Each row below holds a small network's activations on one input, seen along a few directions.
In each table, some parts of the input vary, and every possible input appears once, in random order.
A made-up example of a description, with smaller parts first: values(3) and (point or ring(9) or (line(4) and ring(5))).
Shared parts are said once, and a part with two or three values counts as separate values.

Other details of the inputs shift rows strongly along two fixed directions, in all tables alike. That doesn't count.

Rows:
row 1: -1 21 -8 43 12 22 -4 -11 38 -11 26 28
row 2: 0 -42 2 4 8 27 16 0 2 25 -6 -11
row 3: 2 49 -1 -11 -20 -41 -14 3 -14 -30 -10 -12
row 4: -2 -7 -3 -20 -6 -21 -1 0 -18 -1 -9 -8
row 5: 2 -17 -6 -26 -11 -19 6 5 -24 3 -20 -11
row 6: -8 20 2 35 12 24 -1 -10 34 -4 32 27
row 7: 3 -24 -1 24 17 34 15 -7 24 17 9 8
row 8: 7 -47 0 -3 7 22 11 3 -5 24 -7 -9
row 9: -10 14 -3 -16 -9 -30 -4 -3 -15 -14 -7 -1
row 10: 8 12 2 -17 -14 -25 1 8 -17 -4 -20 -27
row 11: 4 40 4 -9 -16 -25 -10 5 -10 -16 -5 -9
row 12: 14 -21 6 -4 5 16 17 6 3 19 -20 -26
row 13: -1 41 1 -16 -8 -38 -16 8 -14 -20 -19 -18
row 14: -6 3 -3 -7 -5 -13 -7 -2 -8 -9 1 1
row 15: 4 -37 2 16 20 37 14 -6 16 20 9 6
row 16: -2 24 -7 35 8 10 -14 -9 28 -16 26 24
row 17: -6 39 -11 37 2 0 -15 -9 28 -23 24 24
row 18: -3 29 -7 29 6 3 -14 -10 24 -25 24 28
row 19: 4 -36 -1 4 5 22 12 2 0 21 -7 -7
row 20: 11 -16 9 17 16 36 14 0 20 18 -7 -13
row 21: -8 16 -5 -14 -10 -31 -4 -3 -12 -13 -7 -2
row 22: -2 10 -6 -21 -9 -31 -6 -2 -17 -15 -7 1
row 23: 3 -31 2 14 8 35 10 2 10 23 6 3
row 24: 7 -49 4 -7 6 24 11 5 -8 26 -7 -9
row 25: -6 5 1 -9 -3 -13 -6 -3 -7 -8 4 5
row 26: -3 14 -5 -14 -12 -25 -6 1 -15 -15 -6 5
row 27: 4 -32 5 -6 8 21 12 1 -1 21 3 2
row 28: -2 -22 -1 27 12 33 10 -6 21 17 9 3
row 29: 2 44 3 -10 -18 -32 -12 2 -11 -23 -7 -9
row 30: 0 -39 5 -6 2 22 15 5 -5 28 -6 -9
row 31: 0 24 -8 34 9 12 -10 -10 30 -17 26 28
row 32: -10 15 -2 -15 -14 -26 -7 0 -17 -13 -5 -1
row 33: -6 17 0 15 2 5 -10 -4 13 -10 23 18
row 34: -3 -13 0 -28 -8 -19 7 3 -24 4 -15 -7
row 35: 7 2 8 -33 -11 -19 5 10 -25 2 -29 -28
row 36: -8 40 -6 34 1 3 -16 -9 24 -25 26 28
row 37: -2 6 -3 -25 -16 -29 -11 8 -25 -11 -5 -2
row 38: -7 24 -4 43 17 22 -3 -15 39 -13 30 31
row 39: 8 5 7 -31 -12 -17 4 11 -22 4 -23 -25
row 40: 13 -32 7 -7 10 16 13 14 -3 31 -26 -36
row 41: 2 -22 4 16 14 35 14 -3 18 20 12 12
row 42: -5 4 -5 -16 -10 -25 -8 0 -16 -10 -5 -4
row 43: -6 -11 2 -24 -8 -17 5 2 -21 4 -13 -8
row 44: 2 -41 7 -8 8 24 14 2 -3 26 1 -5
row 45: 2 -47 6 -4 7 27 12 2 -4 27 -3 -8
row 46: 12 -34 14 -12 10 26 13 15 -6 38 -21 -32
row 47: -1 21 -2 18 2 6 -11 -4 16 -13 23 25
row 48: -4 28 -4 24 2 7 -8 -6 21 -14 23 27
row 49: 0 40 4 -18 -9 -35 -16 10 -15 -16 -17 -15
row 50: -7 6 -2 -21 -8 -28 -6 -2 -18 -12 -5 -2
row 51: -7 29 -1 22 8 4 -10 -11 21 -20 26 29
row 52: 4 -22 -1 -32 -10 -17 2 7 -28 4 -16 -9
Description of these inputs: line(4) and (values(3) or (values(2) and ring(5))).
The inputs of row 44 and row 50 match in every part but the line(4) part. If row 30 is changed in the same way as row 44 into row 50, which row does it become?
> row 2
The inputs of row 43 and row 9 match in every part but the line(4) part. If row 26 is changed in the same way as row 43 into row 9, which row does it become?
> row 5
Change only the line(4) part in row 39. List by row number the other rows that result.
> row 12, row 20, row 35
Change only the ring(5) part in row 23. List by row number the other rows that result.
> row 6, row 30, row 41, row 48
